These are the activations of a small neural network, seen along a few directions. Each row is one input.
In each table, some parts of the input vary, and every possible input appears once, in random order.
Descriptions start from the smaller parts, as in this example, which fits no table here: one of 4 places along a line, together with either a single point or one of 9 places around a ring or (one of 2 separate values, together with one of 8 places around a ring).
Shared parts are said once, and a part with two or three values counts as separate values.
(in the rows, 128 means zero)

Other details of the inputs shift rows strongly along two fixed directions, in all tables alike. That doesn't count.

A family of inputs:
x1: [170 115 122 118  87  73 172  98  87 131 133 144 149]
x2: [122 131  95  38  86 156 133  67 146 157 130 139 173]
x3: [139 127 148 178 150 107 140 171 111 102 130 125  98]
x4: [161  93 122 146 118  82 135 106 117 131 137 144 132]
x5: [110 160 109  41  74 151 142  65 124 154 119 129 182]
x6: [ 88 169 124  90 118 174 114 125 139 137 117 114 147]
x7: [ 75 153 122 119 170 206  80 174 175 125 121 115 111]
x8: [ 69 178 148 124 166 205  98 168 157 119 113  99 112]
x9: [ 97 137 118  89 132 182 104  98 157 143 115 117 127]
x10: [139 127 144 173 136  96 136 146 106 112 126 125 116]
x11: [174  89 110 123 101  76 152 100 110 137 140 152 142]
x12: [165  90 117 138 113  83 142 120 115 130 140 147 130]
x13: [169  94 108 122  97  73 145  90 110 142 138 151 149]
x14: [169  88 117 124  96  75 146  82 112 142 139 147 147]
x15: [128 108 143 202 188 128 103 201 143 101 134 128  75]
x16: [141 127 144 175 137  96 137 147 106 115 127 124 115]
x17: [170  90 115 125  98  73 147  80 113 139 139 148 147]
x18: [139 123 147 173 138 101 140 137 102 111 116 118  99]
x19: [ 93 167 135  86 125 179 125 116 143 133 118 110 141]
x20: [138 126 155 181 148 105 136 163 110 108 128 119 102]
x21: [ 78 152 128 118 174 209  86 169 177 128 124 113 106]
x22: [170 114 134 122  92  74 173  87  90 132 133 137 147]
x23: [ 93 145 124  95 147 190 100 125 168 142 125 117 130]
x24: [113 131 114  56 104 167 123  76 153 156 129 128 159]
x25: [ 92 167 124  83 120 178 123 129 138 132 117 117 144]
x26: [146 102 123 169 142  95 117 148 125 121 134 140 115]
x27: [123 137 149 205 172 119 118 208 120  93 125 118  83]
x28: [124 134 157 203 177 124 122 205 119  93 127 118  79]
x29: [169  93 107 122  95  70 145  89 111 139 139 151 149]
x30: [ 95 143 110  87 126 175  97 119 159 146 125 124 144]
x31: [151  96 137 172 150  99 125 144 128 118 136 136 106]
x32: [ 86 168 135  92 134 191 119 140 144 130 120 110 130]
x33: [ 83 171 129  95 131 189 113 146 144 130 117 111 134]
x34: [124 128 101  35  89 158 139  61 147 158 132 139 168]
x35: [111 159 116  48  79 152 144  60 127 152 120 123 178]
x36: [175  83 119 120 101  78 156  95 111 136 143 151 136]
x37: [142 129 136 171 132  92 136 152 104 115 127 129 118]
x38: [ 65 179 143 129 160 201  92 167 155 123 113  98 117]
x39: [125 135 156 203 178 125 123 205 119  96 127 117  79]
x40: [175  86 122 128 105  74 153  87 114 135 141 147 138]
x41: [140 130 136 172 132  92 134 153 106 111 127 128 117]
x42: [140 105 133 184 158 106 112 155 132 119 134 131 104]
Each input here is: one of 2 separate values, together with either a single point or (one of 4 separate values, together with one of 5 places around a ring).
Changing only the choice among 2 separate values turns x32 into x36. The same change can be made to x18. Which row results? -> x9
Which other rows does x13 become when the place on the ring of 5 takes its other values? List them by row number. -> x11, x21, x23, x42
Which other rows does x7 become when the choice among 2 separate values takes its other values? List them by row number. -> x25
Which other rows does x10 become when the choice among 2 separate values takes its other values? List them by row number. -> x4

A family of inputs:
x43: [ 83 161 154 104 141 189 107 121 160 139 125 103 142]
x44: [164 103 142 109 106  93 154  75 121 147 146 140 158]
x45: [152  97 108 171 140  86 114 179 135 116 148 151 120]
x46: [159  76 114 103  99  99 127  83 138 151 148 149 151]
x47: [117 121 140 215 166 112  89 175 124 118 117 110  87]
x48: [ 79 173 131  95 132 191 116 125 143 124 105 104 118]
x49: [137 124 135 194 173 117 123 222 126 103 143 135  90]
x50: [113 136 145  76  95 153 138  92 128 145 128 115 147]
x51: [163 128 117 104  98  85 161 103 113 138 147 149 170]
x52: [161 109 115  98  92 100 168  85  99 131 120 140 130]
x53: [147 102 127 120  82  85 130  80 104 157 131 134 160]
x54: [ 75 166 117  75 151 218 105 146 162 132 118 122 129]
x55: [ 90 166 118  82 126 192 119 167 144 131 125 119 135]
x56: [158  94 133  94 102 114 156  88 121 149 145 142 144]
x57: [130 118 145 196 171 120 124 209 113  91 122 126  75]
x58: [150 132 126 114 100  95 160  69 108 130 121 133 151]
x59: [135 137 101 105  76  97 130 109 103 150 129 138 174]
x60: [149  99 143 191 171 113 129 167 127 111 135 127  77]
x61: [148 117 105 125  87  80 136  76  96 143 115 138 150]
x62: [ 68 182 130 111 179 216  90 144 178 124 111 107 118]
x63: [ 72 181 126  85 157 206 100 133 169 130 118 117 143]
x64: [142 131 126  96  85 102 162  93  95 125 123 135 148]
x65: [154 121 148 197 146  73 144 154 100  97 129 133 114]
x66: [156 138 124 110  86  84 164 101 103 133 141 139 172]
x67: [151  96  93  97 101  98 131  93 131 137 136 158 154]
x68: [145 118 158 211 164  91 131 153 118 104 129 115  94]
x69: [135 118 125 192 135  82 111 159  99 115 118 133 116]
x70: [107 167 119  66  87 155 142 117 123 138 128 122 162]
x71: [139 117 153 179 141 103 138 147 110 108 125 114  90]
x72: [ 93 155 116  90 150 199 114 129 157 132 116 121 117]
x73: [ 84 153 131  86 142 210 110 134 157 135 114 102 112]
x74: [130 102 119 202 182 117  91 182 151 102 127 135  77]
x75: [154  97 138  91  92 114 158  94 110 144 136 133 139]
x76: [ 86 134 106  94 150 199  79 123 188 143 126 118 124]
x77: [152 109 152 202 175  95 128 153 129 110 136 124  93]
What is each input in this table made of? -> one of 5 places along a line, together with either one of 2 separate values or one of 5 places around a ring
Which other rows does x51 become when the place on the line of 5 takes its other values? List them by row number. -> x44, x62, x63, x77

A family of inputs:
x78: [158  96 101  74  82 108 155  89 116 146 140 152 150]
x79: [148 127 157 240 183  84 129 218 105  90 133 123  79]
x80: [145  87 155 248 184  85  97 192 131 101 135 122  72]
x81: [160 122 131 100  79  89 170 104  93 137 138 142 163]
x82: [149  90 144 223 179  93 112 223 126  92 144 136  69]
x83: [184 107 134 140  99  53 183 111  85 112 139 146 136]
x84: [140 117 165 184 149 106 140 160 110 102 129 115  89]
x85: [176 101 115 147  81  45 166 113  69 123 126 149 136]
x86: [192  78 119 138 108  53 167 105 106 122 148 159 133]
x87: [108 156 142 188 167 129 108 190 130 100 123 115 108]
x88: [152 125 117  77  73 105 173  95  93 137 129 140 153]
x89: [107 154 146 136 156 164 131 153 133 111 119 112 101]
x90: [117 124 117 177 173 136  94 179 146 109 122 130  93]
x91: [108 155 123 112 125 148 127 110 125 127 110 120 130]
x92: [187  86 103  88  83  73 175  68 106 139 143 161 152]
x93: [100 172 104  54  89 157 131  77 129 148 112 126 178]
x94: [145 131 152 185 155 100 142 178 111 102 135 127 109]
x95: [142 109  84  59  69 115 137  67 120 157 127 151 167]
x96: [ 56 176 153 173 187 202  69 192 157 112 103  86  86]
x97: [170  90 117 141 101  66 138 121 113 139 151 152 148]
x98: [ 89 169 131 106 130 178 114 159 135 134 123 113 136]
x99: [138 123 155 249 182  79 115 196 105  88 120 120  75]
x100: [120 118 138 106 133 157 118 112 151 143 134 123 133]
x101: [112 143 103  50 101 160 121  78 160 159 136 135 182]
x102: [ 61 184 153 171 191 197  78 194 163 105 113  94  98]
x103: [192  64 131 141 104  61 166  88 101 132 140 147 116]
x104: [122 141 131 104 109 133 144 139 116 124 129 126 136]
x105: [ 65 171 103  61 136 216  83 117 185 148 122 117 160]
x106: [ 72 163 125  57 147 226  98 112 187 150 127 115 149]
x107: [111 152 160 191 172 132 113 180 134 107 128 111 104]
x108: [121 150 115 121 119 128 134 123 115 122 114 127 133]
x109: [176  78 132 146 114  74 147  97 111 142 144 140 127]
x110: [196  72 120 161 103  31 157  82 100 129 146 156 143]
x111: [150 122 146  93  87 107 166  74 103 143 131 128 157]
x112: [124 122  92  80  91 128 114  95 134 153 128 143 162]
x113: [ 99 153 160 153 149 153 110 153 137 124 124 102 118]
x114: [115 151 145 172 172 148 127 194 128  96 122 116  87]
x115: [145 109 170 228 176  98 136 199 102  89 125 112  57]
x116: [ 68 168 120  63 142 220  86 107 190 154 127 113 157]
x117: [178 106 132 148  83  43 167 118  79 129 144 146 154]
x118: [118 138 108  43 104 166 132  81 156 155 136 138 175]
x119: [200  72 130 207 141  30 152 153  97 114 150 156 109]
x120: [137 116 170 249 175  83 115 196 107  92 127 110  75]
x121: [110 129 108 110 121 146 100 135 148 139 133 131 145]
x122: [ 62 175 137 153 177 207  86 219 148 105 108 101  85]
x123: [159  99 106  88  97 106 152  62 121 143 129 148 144]
x124: [152 107 106  56  90 125 159  50 131 151 135 145 156]
x125: [134 142 109  68  61 109 151  77 104 149 129 137 185]
x126: [111 162 132 112 123 143 129 129 133 131 129 122 153]
x127: [ 65 190 135  54 134 226 116 113 165 134 115 103 143]
x128: [147  95 120 180 149 101 119 180 121 113 132 141  90]
x129: [187  75 110 151 106  48 154  83 100 129 133 156 127]
x130: [174  77 107 109  81  72 150  54 105 148 128 147 142]
x131: [192  95 156 215 136  28 170 143  74 107 140 140 105]
x132: [150 113 109  64  91 120 150  50 131 162 139 144 171]
x133: [114 137  90  41 100 169 129  75 150 152 121 139 160]
x134: [102 156 116 113 111 143 114 137 121 132 116 122 143]
x135: [159 121 124 108  93  91 173  75  92 129 121 138 141]
x136: [118 109 152 175 176 148 104 174 153 111 132 116  80]
x137: [ 69 147 153 168 196 202  62 191 185 124 126  97  93]
x138: [104 139 150 190 165 141 105 174 122 106 107 104  81]
x139: [ 93 168 148 108 147 181 123 137 146 126 124 110 132]
x140: [ 67 153 115  55 134 232  91 103 178 152 110 107 129]
x141: [203  66 128 144 105  40 175  85  99 123 150 158 130]
x142: [ 60 181 130  57 125 229 108 107 154 142 100  95 132]
x143: [ 63 167 105  65 141 218  78 102 183 151 112 114 148]
x144: [150 109 105  53  75 119 150  75 127 159 145 151 179]
x145: [104 151 157 149 152 158 117 155 131 126 121 102 108]
x146: [ 89 134 121 117 145 177  83 123 163 141 116 113 123]
x147: [110 138  99  41  92 168 120  91 148 166 135 135 173]
x148: [106 134 111 149 159 147  89 157 155 123 124 129 118]
x149: [104 159 128 138 151 159 123 165 130 109 113 117 106]
What is each input in this table made of? -> one of 2 separate values, together with one of 4 places along a line, together with one of 9 places around a ring
Changing only the place on the line of 4 turns x139 into x111. The same change can be made to x135. Which row results? -> x142
Changing only the place on the line of 4 turns x120 into x102. The same change can be made to x136. Which row results? -> x141
Which other rows does x123 become when the choice among 2 separate values takes its other values? List them by row number. -> x135
Which other rows does x109 become when the choice among 2 separate values takes its other values? List them by row number. -> x145
Which other rows does x104 become when the place on the line of 4 takes its other values? List them by row number. -> x83, x84, x127
Which other rows does x104 become when the place on the ring of 9 takes its other values? List them by row number. -> x81, x85, x88, x98, x117, x122, x125, x134
